Each row below holds a small network's activations on one input, seen along a few directions.
Each table varies a few parts of the input and shows all the possible inputs, shuffled.
Descriptions start from the smaller parts, as in this example, which fits no table here: values(3) and (point or line(9) or (line(6) and ring(8))).
Shared parts are said once, and a part with two or three values counts as separate values.
In the rows, zero is written as 128.

Other details of the inputs vary at random and push rows far along three fixed directions, the same in every table; ignore that.

A family of inputs:
r1: [112 125 149 119 129 116  79  76 171 106 133 163 122]
r2: [202 163  19 124 151 143 167 157  72 119  90 131  86]
r3: [117 124 147 106 144 153 105  90 179 113 122 145 100]
r4: [107 171 176 112 158 154  95  49 190 142 142 151 105]
r5: [181 154  83 133 151 134 187 172  89 125 115 115 107]
r6: [127 130 152 146  81  91 142 174  85 142 130 121 191]
r7: [102 100 162 135  94 102 141 182 103 146 119 112 186]
r8: [134 233 175 156 198 149 194  95 141 138 129 173 113]
r9: [139  82  93 104 104  99  84 120 150  95 123 121 103]
r10: [139  71  77  88  97 120  64 121 153 112 123 103 104]
r11: [134 205 176 142 186 157 177 102 147 160 145 137 121]
r12: [103  49 145 123  52  86 115 203 105 140 123  88 192]
r13: [ 73 120 179 177 109 131 151 144  96 163 160  99 196]
r14: [205 151  15 132 152 112 180 164  72 105 101 138  70]
r15: [120 123 144 144  99  87 145 168  93 148 138 126 184]
r16: [113 126 130 103 152 143  84  76 172 133 130 146  98]
r17: [169 179  87 147 166 117 191 152  79 129 110 149 107]
r18: [ 84 142 176 170 113 149 140 122 106 140 160 107 171]
r19: [151 146 116 138 131 102 140 134 111 125 137 139 138]
r20: [106 140 193 145  98 113 154 160 113 150 132 119 184]
r21: [104 137 169 142 115  94 146 157  98 154 136 139 194]
r22: [175 196  96 142 164 127 175 122 104 115 117 153  85]
r23: [ 90  94 144 156  97 131 117 135 108 131 157  88 172]
r24: [114 121 151 110 152 144 111  89 182 126 137 144  93]
r25: [113 114 145 118 111 112 104 111 148 115 120 140 135]
r26: [ 91 177 208 149 139 128 161 127 127 194 148 128 187]
r27: [140 105 113  99 124 143 100 110 158 101 121 131  84]
r28: [148 121 107 120 134 139 144 151 116 143 119 115 121]
r29: [101 147 178 111 182 155 110  64 195 126 138 159  89]
r30: [114 151 164 113 165 166 105  67 188 129 128 152 101]
r31: [141  77  98 105 107 114  87 127 160  92 124 118  94]
r32: [127  51  90  86 106 137  67 130 154 111 110 112 104]
r33: [115  60  68 128  97 150  69 114 129  82 129 109 105]
r34: [135  56 104  96  73 130  76 157 133 115 111  92 127]
r35: [151 138  49 163 150 152 175 158  52 116 123 119 112]
Description of these inputs: ring(5) and (point or line(6)).
Changing only the ring(5) part turns r7 into r20. The same change can be made to r35. Which row results?
Answer: r18
Change only the ring(5) part in r34. List by row number the other rows that result.
Answer: r11, r28, r30, r32
List by row number the other rows that have the ring(5) part in common with r14.
Answer: r12, r13, r15, r24, r26, r28
List by row number the other rows that have the ring(5) part in common with r31.
Answer: r5, r9, r10, r11, r19, r23

A family of inputs:
r36: [119 231 181 169 206 156 227 107 130 158 152 151 105]
r37: [148 154  99 127 147 130 135 109 137  82 117 161  84]
r38: [159 130  79 101 142  94 103 118 131 102 118 165  95]
r39: [ 65 113 191 166 109 123 120 115 110 156 172 116 199]
r40: [140  90  96  92 118 141 102 141 151 122  92 119 116]
r41: [142 166 113 176 120 125 202 175  50 127 122 121 144]
r42: [152 170  94 166 135  96 196 174  58 156 123 145 159]
r43: [ 65  54 174  95  78 122   7  65 202 132 147  97 144]
r44: [120  67 118 152  91 134 142 198  82 126 135  80 162]
r45: [138  99  85 137 127 156 104  98 129  71 133 124  88]
r46: [140  99  74 111 145 181 102 118 139 109 116 109  82]
r47: [117  87  94 147  86  90 141 184  54 143 125 102 183]
r48: [ 94 124 229 102  99 116 133 153 143 180 119 126 196]
r49: [169 117  87 132 134 117 169 173 110 117 106 123 114]
r50: [110 218 183 133 215 187 158  59 173 158 138 161  78]
r51: [151 124  57 124 132 160 101 102 123 114 137 106  91]
r52: [151 107  85 106  99 117  82 130 143 127 116 117 122]
r53: [105 141 214 114  88  93 114 138 144 184 140 124 211]
r54: [111 147 203  99 165 119 111  82 208 117 140 160 103]
r55: [165 123 103 111 125 104 110 122 141  79 112 155  84]
Changing only one part turns r37 into r52. The same change can be made to r45. Which row results?
Answer: r51
What do these inputs look like to the network?
Answer: line(4) and ring(5)
Start at r54 and move only the line(4) part, one step at a time. The first step leads to r49. Which rows follow, in order?
Answer: r36, r44
Change only the ring(5) part in r41. List by row number the other rows that result.
Answer: r36, r43, r47, r50
